These are the activations of a small network on made-up records, seen along a few directions, one row for each record.
After each row come some of the record's fields: BIGU, FAZUV, BOTO, KOM, SEP.
A field that a record lacks is left out.
The largest differences between rows may come from other fields.
In the rows, 500 means zero.
Random noise pushes rows far along 4 fixed directions. That doesn't count. These rows show it; they differ only by the noise:
[533, 397, 538, 500, 520, 519, 480, 684, 332, 646, 331, 616, 450, 453, 507, 488, 568, 451, 497]
[541, 536, 414, 470, 433, 501, 394, 454, 471, 505, 486, 639, 630, 443, 449, 540, 672, 406, 577]
[406, 646, 480, 519, 457, 499, 402, 541, 608, 525, 527, 573, 506, 567, 551, 534, 488, 401, 556]
[349, 254, 546, 474, 519, 595, 392, 715, 571, 525, 431, 454, 327, 533, 582, 650, 316, 484, 401]
[429, 454, 615, 537, 563, 527, 509, 791, 410, 695, 333, 549, 324, 544, 583, 460, 404, 465, 477]
[328, 613, 499, 535, 454, 507, 376, 598, 685, 494, 542, 540, 420, 626, 624, 599, 381, 395, 493]

[654, 417, 473, 486, 624, 422, 564, 546, 283, 578, 374, 636, 442, 318, 382, 360, 677, 623, 574] -> <BIGU:zote FAZUV:gud BOTO:fovoz KOM:siput SEP:leme>
[534, 175, 537, 522, 551, 494, 520, 799, 277, 577, 308, 607, 317, 450, 565, 510, 416, 595, 390] -> <BIGU:zote FAZUV:rog BOTO:fovoz KOM:fenuv SEP:leme>
[443, 363, 514, 455, 609, 587, 581, 549, 554, 418, 567, 330, 515, 434, 455, 493, 416, 616, 608] -> <BIGU:lisod FAZUV:gud BOTO:fovoz KOM:fenuv SEP:leme>
[494, 662, 495, 559, 531, 394, 526, 585, 492, 478, 475, 705, 371, 568, 639, 531, 466, 477, 455] -> <BIGU:zote FAZUV:rog BOTO:fovoz KOM:siput SEP:leme>
[406, 652, 460, 582, 468, 472, 392, 438, 745, 358, 692, 445, 449, 576, 576, 587, 428, 486, 446] -> <BIGU:zote FAZUV:gud BOTO:gezus KOM:siput>
[377, 473, 344, 492, 562, 437, 441, 486, 670, 406, 616, 541, 388, 514, 413, 582, 479, 550, 513] -> <BIGU:nofun FAZUV:gud BOTO:fovoz KOM:fenuv SEP:dag>
[422, 485, 627, 527, 506, 576, 509, 583, 512, 389, 542, 453, 398, 566, 603, 478, 368, 568, 392] -> <BIGU:zote FAZUV:gud BOTO:gezus KOM:siput SEP:leme>
[358, 459, 602, 499, 632, 555, 508, 647, 656, 460, 490, 330, 292, 579, 540, 421, 290, 726, 562] -> <BIGU:nofun FAZUV:gud BOTO:fovoz KOM:siput SEP:leme>
[499, 273, 440, 466, 390, 568, 364, 524, 517, 462, 469, 469, 505, 485, 503, 704, 438, 430, 479] -> <BIGU:lisod FAZUV:rog BOTO:fovoz KOM:fenuv>
[527, 484, 566, 465, 519, 588, 507, 368, 620, 396, 558, 318, 643, 486, 412, 407, 478, 599, 626] -> <BIGU:nofun FAZUV:gud BOTO:gezus KOM:siput SEP:leme>
[495, 623, 391, 573, 418, 349, 452, 571, 409, 558, 409, 761, 428, 606, 661, 670, 571, 235, 307] -> <BIGU:lisod FAZUV:rog BOTO:gezus KOM:fenuv>
[540, 719, 504, 493, 466, 470, 495, 426, 502, 604, 482, 596, 543, 528, 501, 433, 560, 488, 562] -> <BIGU:zote FAZUV:rog BOTO:fovoz KOM:siput>
[406, 392, 553, 437, 649, 647, 524, 514, 663, 483, 535, 165, 472, 457, 348, 376, 351, 757, 583] -> <BIGU:nofun FAZUV:gud BOTO:gezus KOM:siput>
[456, 557, 365, 491, 424, 420, 477, 402, 543, 478, 581, 629, 559, 546, 590, 651, 556, 334, 326] -> <BIGU:zote FAZUV:rog BOTO:gezus KOM:fenuv>
[531, 510, 518, 459, 471, 563, 507, 409, 508, 143, 737, 396, 509, 549, 632, 490, 605, 664, 484] -> <BIGU:zote FAZUV:gud BOTO:gezus KOM:fenuv SEP:leme>
[355, 626, 348, 555, 391, 409, 373, 463, 637, 327, 651, 641, 490, 541, 556, 575, 527, 518, 505] -> <BIGU:zote FAZUV:gud BOTO:fovoz KOM:fenuv SEP:dag>
[601, 508, 440, 528, 513, 426, 567, 601, 382, 492, 413, 667, 446, 474, 507, 475, 716, 488, 486] -> <BIGU:nofun FAZUV:gud BOTO:fovoz KOM:fenuv>
[494, 158, 329, 469, 504, 463, 355, 661, 478, 267, 462, 552, 400, 399, 581, 761, 529, 631, 283] -> <BIGU:zote FAZUV:gud BOTO:gezus KOM:siput>
[546, 415, 552, 542, 518, 489, 406, 699, 397, 706, 262, 530, 438, 501, 493, 505, 383, 400, 465] -> <BIGU:lisod FAZUV:rog BOTO:gezus KOM:siput>
[617, 559, 558, 523, 436, 492, 509, 520, 307, 421, 382, 645, 523, 480, 491, 463, 666, 515, 576] -> <BIGU:lisod FAZUV:gud BOTO:fovoz KOM:siput SEP:leme>
[546, 430, 559, 454, 474, 561, 509, 532, 426, 431, 606, 455, 555, 448, 542, 547, 589, 525, 440] -> <BIGU:zote FAZUV:gud BOTO:gezus KOM:fenuv>
[515, 673, 373, 584, 394, 417, 427, 397, 587, 484, 512, 685, 557, 547, 627, 637, 584, 351, 433] -> <BIGU:zote FAZUV:rog BOTO:fovoz KOM:siput>
[326, 448, 471, 502, 402, 530, 363, 422, 724, 538, 507, 476, 452, 532, 556, 707, 324, 425, 396] -> <BIGU:zote FAZUV:rog BOTO:fovoz KOM:siput>
[429, 326, 438, 464, 514, 509, 454, 523, 582, 464, 552, 465, 530, 436, 536, 645, 483, 419, 374] -> <BIGU:zote FAZUV:gud BOTO:gezus KOM:fenuv>
[586, 511, 444, 456, 444, 505, 487, 368, 527, 593, 440, 557, 665, 436, 302, 512, 602, 441, 584] -> <BIGU:nofun FAZUV:rog BOTO:fovoz KOM:siput>
[560, 409, 623, 448, 456, 488, 526, 565, 324, 403, 487, 543, 537, 498, 606, 466, 600, 524, 432] -> <BIGU:zote FAZUV:gud BOTO:gezus KOM:fenuv SEP:leme>
[605, 400, 584, 467, 600, 500, 621, 599, 289, 466, 444, 462, 406, 485, 456, 344, 601, 602, 506] -> <BIGU:nofun FAZUV:gud BOTO:gezus KOM:fenuv SEP:leme>
[360, 666, 357, 473, 576, 449, 527, 370, 725, 460, 642, 549, 528, 512, 410, 476, 501, 453, 578] -> <BIGU:nofun FAZUV:gud BOTO:fovoz KOM:fenuv SEP:dag>
[479, 780, 473, 536, 578, 456, 479, 483, 549, 618, 493, 447, 510, 500, 319, 378, 504, 522, 681] -> <BIGU:lisod FAZUV:gud BOTO:gezus KOM:siput>
[531, 539, 480, 430, 472, 537, 539, 380, 484, 567, 497, 460, 610, 514, 455, 497, 523, 355, 485] -> <BIGU:lisod FAZUV:rog BOTO:gezus KOM:fenuv>
[586, 620, 487, 462, 586, 531, 582, 375, 492, 531, 608, 436, 616, 525, 374, 310, 609, 621, 713] -> <BIGU:nofun FAZUV:rog BOTO:fovoz KOM:fenuv SEP:leme>
[417, 435, 446, 487, 594, 581, 424, 476, 690, 458, 604, 390, 469, 474, 288, 451, 402, 671, 621] -> <BIGU:nofun FAZUV:gud BOTO:fovoz KOM:siput SEP:dag>
[463, 502, 511, 512, 595, 420, 750, 598, 373, 561, 438, 499, 431, 462, 586, 415, 586, 537, 376] -> <BIGU:zote FAZUV:gud BOTO:gezus KOM:fenuv>
[497, 480, 480, 439, 461, 577, 431, 400, 677, 491, 548, 432, 514, 494, 451, 535, 398, 479, 510] -> <BIGU:zote FAZUV:rog BOTO:fovoz KOM:siput>
[486, 564, 493, 517, 414, 460, 415, 439, 628, 454, 564, 517, 550, 577, 595, 485, 437, 395, 567] -> <BIGU:zote FAZUV:rog BOTO:fovoz KOM:fenuv SEP:leme>
[463, 672, 461, 590, 465, 474, 546, 484, 531, 488, 571, 550, 489, 536, 625, 434, 597, 507, 507] -> <BIGU:zote FAZUV:gud BOTO:fovoz KOM:fenuv>
[490, 519, 604, 367, 577, 594, 515, 409, 581, 540, 500, 334, 549, 500, 411, 374, 402, 664, 678] -> <BIGU:nofun FAZUV:rog BOTO:fovoz KOM:siput SEP:leme>

Here are new rows. What are their fields?
[770, 249, 437, 464, 490, 403, 372, 586, 207, 297, 401, 665, 514, 330, 549, 615, 754, 592, 454] -> <BIGU:zote FAZUV:gud BOTO:gezus KOM:siput SEP:leme>
[494, 446, 385, 311, 480, 501, 530, 190, 558, 384, 675, 469, 740, 418, 393, 610, 594, 462, 482] -> <BIGU:zote FAZUV:rog BOTO:gezus KOM:fenuv SEP:leme>
[370, 400, 493, 482, 553, 505, 473, 538, 568, 575, 446, 433, 406, 454, 468, 535, 393, 544, 393] -> <BIGU:zote FAZUV:gud BOTO:gezus KOM:siput>
[404, 718, 427, 498, 489, 405, 551, 353, 587, 410, 545, 557, 591, 497, 490, 563, 519, 387, 506] -> <BIGU:lisod FAZUV:gud BOTO:gezus KOM:siput SEP:leme>
[658, 610, 508, 572, 318, 476, 326, 464, 389, 597, 475, 664, 662, 568, 566, 529, 688, 323, 593] -> <BIGU:lisod FAZUV:rog BOTO:fovoz KOM:fenuv>
[576, 285, 400, 505, 531, 425, 446, 575, 297, 436, 358, 632, 349, 339, 473, 527, 606, 644, 484] -> <BIGU:zote FAZUV:gud BOTO:fovoz KOM:siput SEP:leme>
[472, 497, 474, 466, 558, 507, 571, 542, 566, 590, 470, 519, 434, 462, 503, 571, 394, 477, 452] -> <BIGU:zote FAZUV:rog BOTO:fovoz KOM:siput>
[572, 281, 490, 364, 425, 603, 375, 329, 476, 448, 547, 454, 759, 401, 333, 583, 517, 519, 514] -> <BIGU:zote FAZUV:rog BOTO:gezus KOM:siput SEP:leme>
[436, 300, 493, 507, 567, 497, 430, 719, 492, 674, 286, 535, 273, 513, 511, 567, 343, 566, 403] -> <BIGU:nofun FAZUV:rog BOTO:fovoz KOM:siput>
[432, 431, 361, 405, 523, 534, 520, 394, 551, 423, 530, 496, 587, 412, 418, 600, 571, 410, 426] -> <BIGU:lisod FAZUV:gud BOTO:gezus KOM:fenuv>
[421, 582, 518, 465, 599, 587, 506, 487, 697, 481, 595, 310, 466, 507, 372, 376, 433, 731, 671] -> <BIGU:nofun FAZUV:gud BOTO:fovoz KOM:siput>
[540, 571, 425, 548, 483, 399, 461, 589, 396, 559, 381, 635, 520, 488, 525, 473, 613, 349, 487] -> <BIGU:lisod FAZUV:gud BOTO:gezus KOM:fenuv>
[594, 600, 453, 479, 411, 425, 464, 473, 421, 669, 387, 715, 631, 442, 426, 488, 595, 368, 540] -> <BIGU:zote FAZUV:rog BOTO:fovoz KOM:siput>
[544, 161, 457, 463, 599, 580, 449, 560, 420, 405, 432, 433, 390, 398, 490, 548, 515, 603, 511] -> <BIGU:lisod FAZUV:gud BOTO:fovoz KOM:fenuv SEP:leme>
[358, 503, 413, 505, 470, 513, 504, 493, 633, 604, 499, 433, 482, 561, 428, 600, 353, 443, 535] -> <BIGU:lisod FAZUV:rog BOTO:fovoz KOM:fenuv>
[380, 531, 552, 496, 533, 460, 581, 620, 539, 543, 467, 511, 362, 606, 618, 528, 436, 399, 345] -> <BIGU:nofun FAZUV:gud BOTO:gezus KOM:fenuv>
[640, 428, 371, 474, 361, 428, 432, 363, 393, 276, 525, 700, 634, 523, 547, 620, 744, 392, 370] -> <BIGU:nofun FAZUV:rog BOTO:gezus KOM:fenuv SEP:leme>
[495, 707, 584, 491, 634, 569, 562, 498, 533, 794, 407, 351, 532, 474, 309, 260, 354, 500, 687] -> <BIGU:lisod FAZUV:rog BOTO:gezus KOM:siput>
